A small network was shown many inputs. Here are its activations along a few directions, one row for each input.
Each table varies a few parts of the input and shows all the possible inputs, shuffled.
Descriptions start from the smaller parts, as in this example, which fits no table here: one of 2 separate values, together with either a single point or one of 11 places around a ring or (one of 6 places along a line, together with one of 8 places around a ring).
Shared parts are said once, and a part with two or three values counts as separate values.

Other details of the inputs shift rows strongly along two fixed directions, in all tables alike. That doesn't count.

A family of inputs:
R1: [ 11 -20  -9   3  -7  -5  32   8 -11  -2   5  -6  -4   0]
R2: [ 13 -13 -19 -11 -12   8  20  -3  11  -5  16  12  -4 -10]
R3: [ -4   4  10   7  -2  -7 -10  -4   5   1  -4  -8  11  15]
R4: [-26   6  27  15  23 -27 -10   4  -6 -14  -2  -8  -4  -2]
R5: [ 12 -27 -16  -3  -3   2  41  15  -5 -11  20   9 -24 -34]
R6: [ 19  10 -11  -7 -25  17 -21 -13  16  24  -9  -9  33  39]
R7: [  6  -9  -6   0   3  -5  19   9 -14  -1   2  -9  -3   3]
R8: [ -2  -7   2  -3   5   5   1  -2   6 -12   8  11  -2 -12]
R9: [-28   7  29  14  26 -36  -6   3 -14 -20   1  -4 -15 -11]
R10: [-14  -3  11   2   5 -21  21   8 -17 -13   6  -5 -15 -14]
R11: [ 12 -10 -10 -13 -12  23   4  -8  13   4   0   9   8   1]
R12: [-24  15  29  20  12 -11 -28  -5   6   2 -20  -9   8  13]
R13: [ 18   1 -14 -12 -13   4   4  -5  -8  13   1  -6   7  17]
R14: [ 15  -4 -15 -15 -17  -4  23   4 -12   0  16  -4   1   3]
R15: [ 17 -17 -16 -12 -17  15  21   2  12   3  12   7  -5 -13]
R16: [ 16  -3 -12 -10 -12   2   6  -1   0   8   5  -8  15  19]
R17: [-27  25  27   7   8 -15 -31  -6   0   0 -12  -8   7   8]
R18: [  6   6  -6   0  -4  16 -16   1  13   8   2   6   1  -4]
R19: [-32   9  27  17  23 -27  -2   9 -20 -15  -7  -6 -17 -17]
R20: [ -9  30   6   2  -3  19 -56 -19  30  17 -18   8  22  20]
R21: [ -6 -10  -6   9  18 -10  20  12  -9 -22  18  15 -26 -31]
R22: [-25   8  18  13  18  -6 -17  -3  11 -10  -7  11 -10 -15]
R23: [ 12   4 -13 -12 -16   9   8   0  -9  12  -4  -8   5  11]
R24: [ -7  24  14  12   0  11 -44 -11  11  21 -30 -12  24  33]
R25: [ -6   2   9   1   0  -4  -6  -4   2   7 -10 -10  10  15]
R26: [ 5  2 -4 -1  0 -1 -2  2 -6  7 -2 -8  8 14]
R27: [  1  -5  -1  -2  -3   3   1   2  13  -5  11   7  -7 -16]
R28: [  8  -5  -6  -4   1  -7  17   3 -17   0   1  -6  -8   1]
R29: [  5  -1  -5  -1  -2   5  -4   4  11  -3  12   8  -4 -13]
R30: [ 15 -16 -23  -9 -12  15  23  -1   6   3   6  11  -6 -10]
R31: [ 26   3 -17 -25 -35  21  -3 -20  11  31 -12 -10  26  36]
R32: [ -1   1   0   5   6   8  -5   7   6  -1   0   6 -11 -17]
R33: [ 16 -18 -16 -10 -12   2  30   4  -9   6   3  -9   2   7]
R34: [  8  -4  -5  -7  -2 -14  14   1 -13  -4  11  -3  -4   2]
R35: [-21   9  22  11  17 -19 -12  -1 -12  -3 -14  -7  -7  -1]
R36: [  4   1  -7  -5  -5  -7  15   7 -17  -2   9  -5  -6  -2]
R37: [ -3   0  -6   5   8   6   2   3   3  -5   0  11 -12 -14]
R38: [  7 -10  -7  -5   3   6   8   3   2 -12  15  13  -3 -13]
R39: [  8   7  -6 -10 -14  35 -29 -16  22  21 -20   6  24  17]
R40: [  9  -9  -6   7   0  -7  16   8 -12  -4   8  -5  -2   3]
R41: [-18   9  16  14  25   0 -24   2   0 -12  -3  11  -6 -14]
R42: [-19   7  16  14  25   3 -20   3   0 -11  -9   9  -8 -15]
Description of these inputs: one of 6 places around a ring, together with either one of 3 separate values or one of 4 places along a line.
The inputs of R17 and R36 match in every part but the place on the ring of 6. If R3 is changed in the same way as R17 into R36, which row does it become?
> R40
Which other rows does R27 become when the choice among 3 separate values takes its other values? List them by row number.
> R2, R8
Which other rows agree with R37 in the place on the ring of 6? List them by row number.
> R7, R23, R24, R28, R32, R42

A family of inputs:
R43: [ -5  -8   9  -5  -2  -4   7   3   4 -17  14   9  -3 -18]
R44: [ 19  -1 -11 -12 -17  11 -12 -14   4  17  -3  -4  27  33]
R45: [-21  26  25  13  13  -9 -46  -7   7   1 -17 -10  17  22]
R46: [ -3 -14   2  -2   6 -10  14   4   7 -16  22   4 -11 -17]
R47: [  5  -7 -15 -10 -11  15  14  -5  -4  12 -10   0   5   4]
R48: [ 15   9  -8 -19 -27  11 -10 -15  10  19  -7  -7  17  25]
R49: [ 13  12 -11  -8 -25  10 -11  -9  10  22   1  -9  22  27]
R50: [ -2 -12  -1   8  11   1  11   8   8  -7   4  12 -10 -16]
R51: [ 15   0  -8 -13 -21   0  10  -5   0  10   9  -5   3  10]
R52: [ -1  -7  -3  12   5  -6  21  15 -14  -4   7  -3 -14 -13]
R53: [ -2  -6   3  -5   2 -20  22   2 -12 -10   9  -4 -10 -14]
R54: [ -1 -11  -1   6   2 -13  16  -1   5 -21  17  10 -11 -15]
R55: [-10  -8   0  -6   3 -17  23   1 -14 -12   9   1  -8 -10]
R56: [-35  24  35  22  26 -12 -38  -1  -1  -1 -28  -4  -8  -4]
R57: [ 13  -7 -10 -10 -12   4   6  -4  19   2  11   9  10   5]
R58: [  4  -9   0  10  15  -2  15   9 -14  -7   0  -1  -5  -3]
R59: [ -6  -6   5  -7   3 -15  23   2 -12 -14   9   1 -12  -6]
R60: [-35  24  35  21  29 -12 -37  -4  -2   1 -30  -6  -4  -8]
R61: [ 17  11 -23 -19 -10  12  -6  -4   1   2  19  13   0  -3]
R62: [  6   3 -15  -2  13   5   5  11 -13 -11  15  16 -22 -28]
R63: [ 19   2 -14  -6 -14  25 -10  -4   7  19 -15  -8  20  25]
R64: [ -2  -6  -3   6   4  -7  11  13 -10  -1  -1  -3 -13 -12]
R65: [  3 -16   0   9  14  -4  11   7 -17  -6  -1   1  -6  -3]
R66: [ -1 -15  -5  13   7   0  17   2   4 -15   6  11 -16 -20]
R67: [-36  15  33  23  32  -2 -44  -2  17  -5 -16   3  -5 -11]
R68: [  9  -6 -11 -12 -10  16  14  -4  -3  10 -10  -1   0   8]
R69: [ 15  10 -11 -11 -22  11 -12  -8  10  17  -2 -11  23  29]
R70: [  0  -8   2   6   4  -7  20  10 -13  -3   4  -1 -20 -16]
R71: [ 15   8 -13 -15 -27   7 -13  -8  11  22  -3  -8  20  25]
R72: [  2  -9  -4   9   8  -5  20  16 -13  -8   5  -5 -12 -12]
R73: [ 10 -11  -8 -10 -15  25   5  -1  11   4   0   8   6  -8]
R74: [-19  26  27  14  17  -8 -44 -10   5   3 -17  -6  19  24]
Describe the family of inputs behind these rows.
> one of 2 separate values, together with either a single point or one of 4 places along a line or one of 11 places along a line

A family of inputs:
R75: [ 11 -39  -6  -5  13 -13  49  -4 -13 -27  15  14 -24 -20]
R76: [ 42 -13 -43 -19 -17  19  12 -10   7   2  24  22  12   9]
R77: [ -8  19  13  12  26 -23 -25  -2 -14 -11  -6  -5   4  23]
R78: [  3  20 -20 -11 -34  18  -1 -18   4  22 -18   1  16  26]
R79: [-10  -6   6  26  46  15  -7  17 -27  -7 -20   6 -17 -18]
R80: [  1   1  -8  16 -18   2  13   1  11  10  -6  -2   8  17]
R81: [ 20 -23 -11  -9  10 -22  46  20 -38 -33  36  -8 -10  -9]
R82: [  3  -9  -7  -6 -11  14  17  -2  -8 -10   2   2  22  13]
R83: [-33  13  18   8   2 -12   5   6 -18 -17  -5  -2  -8 -17]
R84: [ 23  10 -23   3 -23  18 -30 -10  33  22   7   6  16  15]
R85: [-22  10  24  -6   7 -21  -5   1 -17   5 -10 -14  -1  -5]
R86: [  6 -37  10   2  -3 -11  41  14   1 -18  15  -2 -21 -31]
R87: [ -2   0  -7   9  20  17  11  21 -30   5 -16   2 -31 -31]
R88: [-11  11  21 -16 -12  12 -27 -18  11  12 -21  -3   5   0]
R89: [ -5  16   8  32  17  31 -45  12   8  27 -42  -8   4   4]
R90: [ 20 -20  -6   4  -2 -25  47  30 -23 -18  38 -18 -17 -14]
R91: [-28   2  24  29   7 -16   5  16  -2 -18  -2  -8  -1 -12]
R92: [ -2  -7  11 -11   2   1  -9  -8  -7   8  -9 -10  24  24]
R93: [-16  14   6   5  20   9 -34 -18  24  -4 -16  16  13   9]
R94: [ 14  -4   2  -9 -26  11  -8  -3  15  33 -10 -23  29  31]
R95: [-12  26  19  -3   7 -20 -14   8 -21  -2   4 -16  -4   1]
R96: [-21   1  19   3  13 -19   5 -10  -5 -10  -9   7 -29 -23]
R97: [ 13   6 -28 -26 -23  26   5 -16  22  20   2  10   0   3]
R98: [ -4  30   6 -11 -10  14 -45  -6  12  11   3  10  10  -1]
R99: [-14 -11  13   9  29 -32  10  -1 -20 -16  -6  -2  -7   2]
R100: [  9   0  -8  -9 -23  31 -18  -2  41  17  -3  -1  22   9]
R101: [  8 -43   4 -12  10  -5  47   3 -16 -30  21   9 -17 -26]
R102: [-25   1  26  26  21 -35  -8   7  -1   3 -12 -14 -10   3]
R103: [ 27  18 -26 -23 -28   4  -1 -10  -7  23   1 -14   7  30]
R104: [ 23  -8 -31 -39 -35  32  22  -3  15  11  13   8   5  -8]
R105: [-38  25  29  11  22 -34 -26  -8 -12   6 -25  -9 -10   1]
R106: [ 16  -6 -28  -8 -22  20  16 -16   2   7  -7   7  25  33]
R107: [-10   8  21  16   2  -1 -32 -17  31  12 -26  -4   4  10]
R108: [-29  25  34  17  35  -7 -62  -1   6 -19  -1  15  10  -8]
R109: [ 24 -11 -31  -6 -24  22  14  -6  35  14   6   5   7   4]
R110: [ 15 -12  -8  14   6 -34  40  23 -18 -13  28 -12 -24  -6]
R111: [-13  13  19  20  10  -6 -39  11  17  -9  11   3   0 -16]
R112: [ -5 -22   0  -7  16   3  21   9   0 -30  20  17  -9 -24]
R113: [ 32   2 -40 -26 -31  19   9  -9   6  18  25  16  -4   1]
Describe the family of inputs behind these rows.
> one of 3 separate values, together with either a single point or (one of 2 separate values, together with one of 6 places along a line)
The inputs of R84 and R113 match in every part but the choice among 3 separate values. If R90 is changed in the same way as R84 into R113, which row does it become?
> R95
Start at R77 and move only the place on the line of 6, one step at a time. The first step leads to R99. Which rows follow, in order?
> R106, R75, R93, R76
Which other rows does R77 become when the choice among 3 separate values takes its other values? List them by row number.
> R103, R110
Which other rows does R100 become when the choice among 3 separate values takes its other values? List them by row number.
> R104, R112
